[-10  34  17  -4  14] -> <159>
[-24  13  -3  12  -2] -> <6>
[-82 -46 -16 -21 -21] -> <18>
[ 39 -83 -24  43  41] -> <76>
[-24  13  -3   4  14] -> <88>
where: [4] -> <88>, 4
where: [43] -> <76>, 4
again <18>:  -> [-21]

[  5 -11  -4   3   5   6  -2]  <45>
[ 4  5 55 -1 -1 -3 -7]  <88>
[-1  0 -4  3  5 -6  0]  <5>
where: [-7] -> <88>, 7
find: [-1  0] -> <5>
find: [-1 -1] -> <88>
find: [  5 -11  -4   3   5   6  -2] -> <45>
find: [ 5 55 -1] -> <88>

[-28 -14  22 -67 -15 -28 -19]  <6>
[ -7   9  33 -87 -13  -7  -7]  <88>
[-28 -36 -29  82   1  32 -16]  <113>
[  5  20  33 -87 -11 -26 -15]  <5>
where: [-29] -> <113>, 3
find: [ -7   9  33 -87 -13  -7  -7] -> <88>
again <88>:  -> [-7]
where: [-26] -> <5>, 6
after: [-14] -> [22]
after: [-13] -> [-7]

